These are the activations of a small neural network, seen along a few directions. Each row is one input.
In each table, some parts of the input vary, and every possible input appears once, in random order.
A made-up example of a description, with smaller parts first: one of 2 separate values, together with either a single point or one of 9 places along a line or (one of 6 places along a line, together with one of 8 places around a ring).
Shared parts are said once, and a part with two or three values counts as separate values.

Other details of the inputs shift rows strongly along two fixed directions, in all tables alike. That doesn't count.

Table:
x1: [ -5 -20 -20  28  17 -12 -47  56 -28 -26  27 -28  13]
x2: [ 14  35   4  15  -4 -17  41 -70 -36  11 -37 -52   0]
x3: [-15 -11  -4  35  -1  -9 -54  54 -15 -40  19 -34  17]
x4: [ 19  26 -13   4   3 -36  54 -45  16  33 -60 -59 -22]
x5: [ 53  38 -27  -3  45 -56  49 -65 -36  39 -79 -99  21]
x6: [  7  -4  12 -37 -10  12  13 -15  47  19 -24  64  13]
x7: [  9  10  13 -32 -23  27  14 -26  13  -7  23  56  -9]
x8: [ 12  -7 -13 -25  -4  29   9 -33   4  11  30  64  -7]
x9: [ -7 -18  -9  28  21 -10 -49  51 -33 -13  18 -30   6]
x10: [ 41  40 -10   1   8 -15  50 -61 -42   6 -25 -58  -1]
x11: [-23 -11   0  39  -9 -12 -43  53 -16 -33  14 -34  19]
x12: [  5 -25 -15  20  20 -32 -49  82  24  11   5 -30  -9]
x13: [-23 -32  -6  29  14 -27 -33  86  30   4  -8 -45  -6]
x14: [ 17  -1  -2 -37  -6  23  19 -20   0   4  31  61 -12]
x15: [  4  15  14 -26 -14  27  13 -26  12  -4  19  61 -14]
x16: [ 36  47 -16  19   7 -53  59 -58   1  36 -73 -98 -12]
x17: [-34 -17  -3  36  -2 -12 -39  52 -21 -32  10 -43  13]
x18: [ 18  -3  -1 -21 -11  25  15 -32  13 -10  27  62  -8]
x19: [-17  -5   4 -19 -25  33  16 -36  12   5  15  58  -9]
x20: [ -6 -13  -4  27   6 -27 -56  79  36  -2  -5 -39  -6]
x21: [  4  20   1  10  15 -16  53 -70 -39  16 -31 -62  -3]
x22: [-16  -8  -6  37  -2   0 -57  48 -18 -26  15 -36  18]
x23: [ 25  -8   5 -42   6  11   6 -16  42  21 -14  65   7]
x24: [ -4 -12   9 -41  -5  14  19 -14  44  19 -27  62   7]
x25: [  6 -20  -9  26  13 -25 -49  79  31   4   0 -33 -10]
x26: [ 15  -2   9 -43  -2  11   4 -19  47  16 -19  63   9]
x27: [-32  -9   6  24  -6  -9 -33  59 -24 -25   9 -44  10]
x28: [-21  -1   9  28 -12  -9 -37  59 -20 -25  13 -36  16]
x29: [ 35  31  -6  11  14 -13  37 -68 -40  10 -29 -51  -5]
x30: [ -3 -21  10 -44   7  14  26 -13  44  23 -19  59  10]
x31: [-18  -7  19 -21 -19  27  16 -35  11   4  11  59 -17]
x32: [ 35  43  -9   6  17 -13  46 -58 -41   8 -26 -50  -6]
x33: [ -5  -3 -11  23  24 -11 -37  56 -35 -14  18 -31   5]
x34: [-35 -45  30 -17 -26  51 -73  67  45 -29  68 121  -9]
x35: [ -5   2   7 -15 -30  31  12 -36  14   4  17  60  -2]
x36: [ -7  14  19 -21 -22  24  20 -24  12   1  16  63 -11]
x37: [-18   6  16 -25 -16  26  25 -24  10   1  14  60 -18]
x38: [ 15  -2  -3 -19 -12  34   8 -34  11   3  25  61  -7]
x39: [-18  -3  15 -28  -4  26  33 -23  10   6  22  57 -15]
x40: [-31 -17   5  22   8  -9 -24  59 -26 -21  16 -49  13]
x41: [-33 -26  -4  34  12 -12 -30  52 -22 -28  19 -48  17]
x42: [  6  23 -14  13  11 -12  56 -75 -39  17 -29 -67   6]
Description of these inputs: one of 6 places along a line, together with either one of 2 separate values or one of 5 places around a ring.
- The inputs of x16 and x13 match in every part but the place on the line of 6. If x6 is changed in the same way as x16 into x13, which row does it become? => x30
- The inputs of x8 and x42 match in every part but the place on the line of 6. If x1 is changed in the same way as x8 into x42, which row does it become? => x41
- Start at x21 and move only the place on the line of 6, one step at a time. The first step leads to x31. Which rows follow, in order? => x2, x34, x29, x9

Table:
x43: [ -3  -9 -13   9   4   0 -36  36 -15 -11  23  -8   4]
x44: [-17  -6  10  31 -21  -5 -28  33   9 -18  11 -20 -12]
x45: [ 10   3  -5  10   9 -13  15  -7 -20   0  10 -29 -13]
x46: [-33 -15  23   8 -18  10 -34  30  11 -18  -1  15  13]
x47: [ 14 -32 -11   1  31  -7 -50  49  45  33 -10  26 -16]
x48: [  29   40    0    8   26  -65   25   24    6   31  -80 -105   -2]
x49: [ 28  11   5 -62 -16  45  52 -86  21  26  19 101 -10]
x50: [ 15  19   3 -41  -8  26  80 -94   2  23 -14  40 -12]
x51: [-20 -19   2  16   2   2 -20  49   2 -17  28  -9 -13]
x52: [ 27  24  -6   5  16 -14   5 -29 -32  -9 -26 -32  22]
x53: [ 40  32 -23  35  18 -32   2 -16 -40 -11 -17 -86   2]
x54: [  7  11 -13   9   9 -19  20 -18 -34   7  -5 -36  -2]
x55: [ -7  10 -14  14   8 -13  19  -8 -27   0 -12 -47  -5]
x56: [-32 -44  18 -13   0  24 -44  60  10 -20  38  67  13]
x57: [-43 -22   5  16 -12   9 -42  61  13 -16  32  20  -3]
x58: [-16  13   6  11   7 -13  15 -21 -21  -3 -30 -45  15]
x59: [ 25  -2 -32  12  25 -63  23  -5  30  30 -80 -99  28]
x60: [ 32  28 -16  19  13 -14   3 -19 -37  -4 -22 -51  20]
x61: [-27 -12  16  16 -23  14 -32  33  12 -12   7  10   7]
x62: [-36 -19  10  20 -28   9 -50  59  18 -19  23  21  -4]
x63: [-27 -20  13   9 -14  12 -22  35  26 -13  39  31 -17]
x64: [ -8  24  -5  34  10 -24  21 -22 -36   5 -34 -87  16]
x65: [  4  11  11 -47  -4  23  67 -83   5  14 -15  53  -7]
x66: [ -1 -13  -9  10  -4   9 -59  61   1 -25  35  31   6]
x67: [ 43  21  -3 -50 -11  25  63 -95  15  21  18  62 -31]
x68: [-28 -41  14  -9  -7  30 -42  63  15 -11  51  72   7]
x69: [ 24   7  14 -71 -13  41  49 -89  21  18  11 105  -6]
- What do these inputs look like to the network? => either one of 3 separate values or (one of 4 places along a line, together with one of 6 places along a line)
- Change only the place on the line of 6 in x60. List by row number the other rows that result. => x49, x50, x61, x64, x68
- Change only the place on the line of 4 in x53. List by row number the other rows that result. => x52, x60, x66
- Change only the place on the line of 6 in x57. List by row number the other rows that result. => x43, x54, x55, x62, x66

Table:
x70: [-35 -12  15 -23 -11  20  -6  25   8 -14   7  45  18]
x71: [-11 -30   5 -17 -17  35 -57  62  19 -21  57  80  12]
x72: [ 55 -10 -18 -56  36 -13  28 -35  41  42 -62  35  18]
x73: [ -7  -8  14  -8 -17  32 -27   0  22 -11  12  65  12]
x74: [  6  20  11 -25 -21   6  56 -63  23  18 -20   7 -13]
x75: [ 11   5 -11 -15   4  19  43 -76  -7  18  -8  23  -2]
x76: [  6  -1  -7  23  28 -15 -26  43 -41 -22  15 -46  16]
x77: [  3  -2 -18  46  12 -34 -29  55 -32 -12   2 -84   0]
x78: [-14 -12   3   0 -24  19 -14  22  41 -10  17  37  -9]
x79: [-57 -50  17 -20  -1  34 -37  62  17 -12  41  80   8]
x80: [ 37  35  10 -24  -5   1  36 -46   5  13  -8  20 -29]
x81: [ -7  24  11 -29 -17   2  63 -48  16  18 -22  16 -10]
x82: [ -6  -3  -7  13 -14  -7 -26  29  19 -14  14  -1  -9]
x83: [-12 -10  -6  38  26 -15 -76 106 -38 -39  23 -61  29]
x84: [ -8 -24  15  -8 -29  26 -61  69  40 -11  45  82 -18]
x85: [  5 -14  -7   8   5   4 -25  28 -19 -12  27   5  13]
x86: [ 30  17   2 -30   1   6  50 -43   8  10  16  35 -31]
x87: [-30 -16  -4  51  18 -31 -29  54 -22  -2 -11 -99   3]
x88: [-40 -17  17  53  -2 -21 -75 102   1 -24  -8 -68  13]
x89: [  21   19  -30   34   32  -30    7  -18  -69   10  -23 -101   14]
x90: [-12 -22  12 -22 -11  27 -43  76  39 -22  60  76 -19]
x91: [ 33  27   9 -24   4  12  18 -42 -12   3  -1  29  -1]
x92: [-30 -28  17  14 -27  26 -64  73  52 -19  30  60  -7]
x93: [   6   17  -25   49   19  -34   22  -22  -32   13  -38 -112   -6]
x94: [ 13  17  -4 -17 -13  17  32 -61   2   1 -11  19  12]
x95: [ 20  24 -13  -2  -3  -7  17 -48 -17  -4 -12 -19  12]
x96: [ 23  15 -11  -9  30   1  25 -36 -39   8   2 -15  -5]
x97: [ 15   9 -13 -12  -4   1  40 -64  13  23   0  17 -34]
x98: [ 24  14  -3 -29  11  11  46 -46   5  23  17  35 -39]
x99: [ 11  13  -9  46  12 -25 -52  43 -48 -14 -12 -79  29]
x100: [  2   0   9 -23  -5  10  43 -61  -7   6 -11  15   6]
x101: [-20 -25  14   4 -27  16 -66  62  48 -19  37  70 -17]
x102: [ 12   5 -19   1  13  -4  17 -50 -24   9  -5 -12  -2]
x103: [-13 -24   3   4 -18  16  -7  19  35  -7  24  38 -13]
x104: [ -1  -7  10  -3 -14  17 -40   9  15 -15  20  54   9]
x105: [ 23   8 -11 -23  -3  13  43 -53   8  29  12  37 -37]
x106: [-35  -7   2  46  13 -39 -16  66 -25 -11 -17 -92  13]
x107: [ 18   6  -8 -16  -4   5  28 -59  -5   2   6  26   1]
x108: [-39  -9  -2  43  22 -33 -14  56 -27   0 -16 -88   5]
x109: [  3  -8  -1 -12 -20  15 -19  33  24  -6  32  43 -15]
x110: [  1  22  -2  14   6 -20  22 -35 -37  -3 -41 -81  26]
x111: [  8  20  19 -24 -13  13  34 -69  -1   9 -28  21   8]
x112: [ -7  27  13  -6   0  -8  30 -37 -26   4 -44 -21  17]
x113: [  10   16  -20   45   20  -31   12  -24  -51   -7  -37 -107   29]
x114: [  8 -49  -3 -33  22  -9 -57  92  97  34  -3  70  12]
x115: [ 19   9  -6 -18 -16   0  44 -61  22  12   5  32 -29]
x116: [ -6  27  22 -27 -20   6  52 -47  22  21 -29  36 -14]
x117: [-10   3   9 -27  -1   6  49 -46 -12   5 -15  22   8]
x118: [  1  12  -1  23   4 -32  36 -28 -19   9 -34 -85  -2]
x119: [-28 -23  -2  25  18  -9 -27  30 -33  -8  -6 -57  19]
- What do these inputs look like to the network? => one of 2 separate values, together with either a single point or (one of 4 places along a line, together with one of 6 places along a line)
- The inputs of x110 and x74 match in every part but the choice among 2 separate values. If x104 is changed in the same way as x110 into x74, which row does it become? => x101
- The inputs of x114 and x72 match in every part but the choice among 2 separate values. If x90 is changed in the same way as x114 into x72, which row does it become? => x83
- Change only the place on the line of 4 in x107. List by row number the other rows that result. => x95, x102, x104
- Start at x76 and move only the place on the line of 6, one step at a time. The first step leads to x85. Which rows follow, in order? => x107, x113, x100, x117
- Change only the choice among 2 separate values in x116. List by row number the other rows that result. => x112
- Change only the place on the line of 6 in x102. List by row number the other rows that result. => x75, x79, x89, x96, x119
